Each row below holds a small network's activations on one input, seen along a few directions.
Each table varies a few parts of the input and shows all the possible inputs, shuffled.
Descriptions start from the smaller parts, as in this example, which fits no table here: ring(5) and (point or ring(9) or (values(3) and line(6))).
Shared parts are said once, and a part with two or three values counts as separate values.
In the rows, 128 means zero.

Other details of the inputs shift rows strongly along two fixed directions, in all tables alike. That doesn't count.
To show where, the next rows are all for the same input, with only those details redrawn:
[128 122 165 104 163 192 225 137  77  59 145 117  52 127]
[141 100 100 190  61  76  84 160 185 156 136 162 119 155]
[176 124  99 144  71 114 192 211  48 140  77 145 109 102]
[176 125 100 142  72 116 194 212  45 139  77 144 108 101]
[176 124  99 144  71 114 191 211  48 140  77 145 109 102]

Table:
R1: [139 140  92 116  94 148 146 164  40 195  47 122 140  41]
R2: [ 95  99 175 149 155 150 117  90 218  77 205 134  58 171]
R3: [118 105 198  84 152 192 241 145  80  60 156 115 107 138]
R4: [149 152 117  85 125 124 168 174  46 191  42 130 222  90]
R5: [ 60  91 174 135 149 146  89  51 188  98 200  88  83 148]
R6: [100 128 163  86 149 200 210  94  60  85 129  97  52 100]
R7: [105 163 149 106 207 137  88  55 211  78 188 116 133 190]
R8: [ 86 139 149  87 179 221 182  73  61  98 113  76 106  74]
R9: [153 163  98 109 144 105 141 164  29 180  41 106 189  72]
R10: [191 188  82  91 128 106 160 193  49 157  62 144 161 113]
R11: [107 169 150  74 225 192 187  78  70  95  99  86 128 104]
R12: [136 139  84 117  92 153 147 160  36 192  46 122 144  51]
R13: [ 97 109  93 170  89  93  37 102 158 196 119 118 180  94]
R14: [ 55  80 194 111 131 165 116  59 206 110 202 112 117 167]
R15: [110 162 158  97 212 142  85  71 220  94 189 134 110 182]
R16: [136  93 114 194  68  57  73 160 170 147 145 136 142 147]
R17: [131 132  98 122  99 134 135 159  21 182  55  96 167  42]
R18: [162 104 123 141  75  75  83 170 193 145 148 174 205 171]
R19: [102 123 168  84 153 199 207 107  70  95 133  96  46  94]
R20: [137  95 107 196  67  54  81 154 170 145 151 141 145 145]
R21: [146 146 116 117 107  68  69 151 188 174 131 160 227 175]
R22: [141 105 103 192  57  71  84 151 182 151 134 164 122 153]
R23: [ 60  92 168 138 148 143  97  44 189  96 205  93  86 147]
R24: [173 126  98 152  66 105 194 199  43 128  77 127 128 100]
R25: [122 145  86 150 128  86  45 113 181 205  90 149 176 134]
R26: [159 145 156  75 189 193 212 138  79  45 145 129  80 132]
R27: [160 171  93 103 139 120 152 169  49 192  33 132 162  71]
R28: [120 114 164 129 185 131  99  79 204  50 219 126 117 177]
R29: [ 92  97 119 144  72 115  55 117 176 210 116 138 210 114]
R30: [110 173 154  68 225 196 184  81  72 102  97 107 111 104]
R31: [121 122 156 131 175 144 104  74 215  49 204 129 111 185]
R32: [162 146 165  74 191 189 211 142  83  48 146 129  76 123]
R33: [144 126  93 132  56 118 177 164  32 161  65 106 126  76]
R34: [167 115 104 166  94  56  57 160 175 134 146 150 171 153]
R35: [ 99 122 159  85 151 203 208 102  66  92 132  96  51 103]
R36: [104 156 157 105 217 124  83  60 200  80 203 113 140 181]
R37: [ 53 118 154 126 171 187  72  26 200 121 169 114 100 127]
R38: [152 157  97 141 126  49  42 142 170 163 130 136 194 157]
R39: [108 166 152 100 206 141  85  59 213  85 186 136 117 190]
R40: [118 140  93 157 134  64  43 106 166 193 105 128 202 124]
R41: [141 100 100 190  61  76  84 160 185 156 136 162 119 155]
R42: [160 150 159  77 186 188 211 129  77  39 143 131  83 131]
Q: What is each input in this table made of?
A: ring(6) and (point or line(6))
Q: List by row number the other rows that have the ring(6) part in common with R17.
A: R1, R8, R12, R13, R29, R37
Q: List by row number the other rows that have the ring(6) part in common with R41.
A: R2, R3, R16, R20, R22, R24

Table:
R43: [135 132 110 131 115 115 111 139 127 162 104 139 150 114]
R44: [121 136 140 115 162 145 146 117 109 108 130 110 127 127]
R45: [114 124 142 118 143 163 145 106 120 105 138 115 111 117]
R46: [ 95 105 130 158 122 124  59  80 217 130 170 132 128 156]
R47: [141 128 140 117 143 147 157 135 114 101 131 133 108 127]
R48: [136 131 141 111 147 145 144 130 114  99 145 121 100 125]
R49: [123 140 143 106 153 144 152 115 122 102 139 121 114 141]
R50: [165 132 105 138  99 114 146 175  92 136  98 142 134 110]
R51: [134 121 100 169  88  64  55 124 196 163 135 152 159 157]
R52: [122 118 145 118 134 141 142 127 113 107 149 115 107 120]
R53: [132 140 132 115 148 142 155 124 106 101 131 118 117 132]
R54: [141 111 118 147  93 107 125 152 123 143 118 141 139 121]
R55: [108 133 143 113 160 156 125 103 142 123 140 124 122 130]
R56: [114 136 143 112 165 152 142 102 118 116 128 118 112 120]
R57: [126 136 144 102 154 148 150 127 108 116 124 119 137 124]
R58: [100  97 138 164 122 117  70  97 215 120 180 136 123 163]
R59: [137 134 111 141 117 100 113 141 121 149 109 126 155 121]
R60: [108 120 144 118 138 153 129  99 147 116 145 122 115 131]
R61: [122 139 142 106 154 141 152 125 105 119 121 114 131 126]
R62: [148 117 114 137  88 110 144 169  99 150 104 138 141 112]
R63: [113 130 148 120 162 135 126 100 142 113 142 117 128 138]
R64: [143 132 101 139  90 114 141 154  82 154  87 124 137  98]
R65: [ 91 108 129 162 122 116  60  78 214 133 168 127 121 159]
R66: [136 120 101 161  86  72  56 130 201 165 138 156 166 157]
R67: [125 132 138 122 149 141 129 109 145  98 152 127 124 141]
R68: [109 133 133 126 159 145 121 102 137 121 136 118 116 128]
R69: [159 132 112 129 101 116 145 173 100 140 101 145 133 119]
R70: [123 126 145 123 149 139 139 116 148 104 150 128  98 146]
R71: [146 130 112 142 102 102 123 157 129 144 113 143 127 134]
R72: [146 131 112 143 102 104 124 157 128 147 116 141 127 135]
R73: [119 117 151 116 138 153 159 128 118 104 142 124 110 129]
R74: [ 94 101 144 158 121 108  75  95 216 128 177 135 117 169]
R75: [142 120 119 134  94 120 146 165 100 145 111 135 137 117]
R76: [112 132 148 113 162 138 132 104 141 115 142 115 128 139]
R77: [116 139 136 117 161 151 143 109 112 116 125 115 114 115]
R78: [133 129 144 120 149 144 156 125 119  99 136 127  97 133]
R79: [136 133 109 130  94 120 141 150  91 159  94 125 135 109]
R80: [144 132 109 139 112 105 113 149 118 150 106 132 165 116]
R81: [137 128 113 126  96 126 136 149 100 151  98 131 140 108]
R82: [133 140 140  99 152 144 145 120 106  99 144 116 116 125]
R83: [152 120 109 143  88 112 148 173  85 143 100 135 140 103]
R84: [144 142 105 125 113 113 139 154  87 165  83 131 144 102]
R85: [138 131 109 135 115 114 109 138 123 158 102 140 150 111]
R86: [141 130 110 138 115 109 111 146 121 147 109 131 163 121]
R87: [132 132 140 125 149 145 155 127 119  96 138 123  97 131]
R88: [117 128 142 105 141 156 142 110 105 110 139 108 107 111]
R89: [134 136 115 133 115 103 115 144 122 158 109 128 157 128]
R90: [118 118 143 129 139 147 157 125 112 101 141 115 102 128]
R91: [108 131 143 113 159 153 122 102 146 121 139 126 122 131]
R92: [149 128 106 151 103 103 121 156 125 138 114 139 126 130]
R93: [135 132 142 113 143 153 159 138 115 105 135 131 107 133]
R94: [129 144 139 105 148 145 161 125 105 108 132 120 117 135]
R95: [ 92 109 136 150 120 124  62  82 219 138 171 135 129 160]
R96: [115 142 138 108 157 153 149 116 107 127 121 117 116 120]
R97: [159 138 100 132 101 109 134 163  96 140 101 138 153 118]
R98: [100 118 140 144 140 114  61  90 218 136 170 134 150 167]
R99: [145 136 109 133 106  98 123 145 126 146 113 137 145 134]
R100: [106 123 141 122 137 145 131 100 141 121 140 117 110 132]
R101: [144 125 113 137  89 110 153 171  85 152 100 131 133 113]
R102: [138 119 101 165  87  71  54 127 198 161 137 158 166 155]
R103: [111 129 137 122 161 154 119 101 143 115 141 122 121 127]
R104: [114 113 102 169  75  78  52 119 195 179 129 144 150 146]
R105: [132 140 139 103 146 150 157 127 111 107 134 126 125 134]
R106: [129 139 141 100 156 142 142 124  97 113 131 109 131 114]
R107: [150 120 112 142  89 104 151 168  83 148  96 133 133 108]
R108: [107 135 140 117 157 144 124 103 140 127 134 122 117 131]
R109: [142 137 107 131 118 123 128 147  99 151  95 132 147 100]
R110: [117 138 142 101 165 155 133 108 111 114 138 112 113 111]
R111: [146 137 105 142 106  98 120 145 122 140 114 135 144 128]
R112: [114 117 152 120 142 146 159 119 122 105 145 118 101 133]
R113: [143 131 113 130 111 105 117 150 121 157 105 135 166 121]
R114: [123 131 149 107 163 150 144 112 119 106 134 119 133 126]
R115: [116 119 148 128 144 148 158 119 116  97 145 114  99 127]
R116: [133 127 141 120 152 157 153 128 122  91 143 127 102 133]
R117: [109 118 146 121 142 155 129  96 142 110 145 122 113 128]
R118: [126 124 147 120 148 147 137 119 151 101 152 134 105 144]
R119: [152 139 111 120 107 114 140 158 102 140 104 139 149 123]
R120: [145 130 105 134  90 112 142 153  82 157  85 128 137 100]
Q: What is each input in this table made of?
A: ring(6) and (point or (values(2) and line(6)))
Q: The inputs of R80 and R67 match in every part but the ring(6) part. If R44 is changed in the same way as R80 into R67, which row does it become?
A: R53
Q: The inputs of R115 and R87 match in every part but the ring(6) part. If R101 is changed in the same way as R115 into R87, which row does it become?
A: R72
Q: Which other rows does R104 become when the values(2) part takes its other values? List them by row number.
A: R81
Q: List by row number the other rows that have the ring(6) part in common with R85.
A: R43, R55, R56, R68, R77, R84, R91, R96, R103, R108, R109, R110
Q: Start at R120 and move only the ring(6) part, one step at a time. The first step leads to R107. Which rows follow, in order?
A: R78, R51, R63, R56
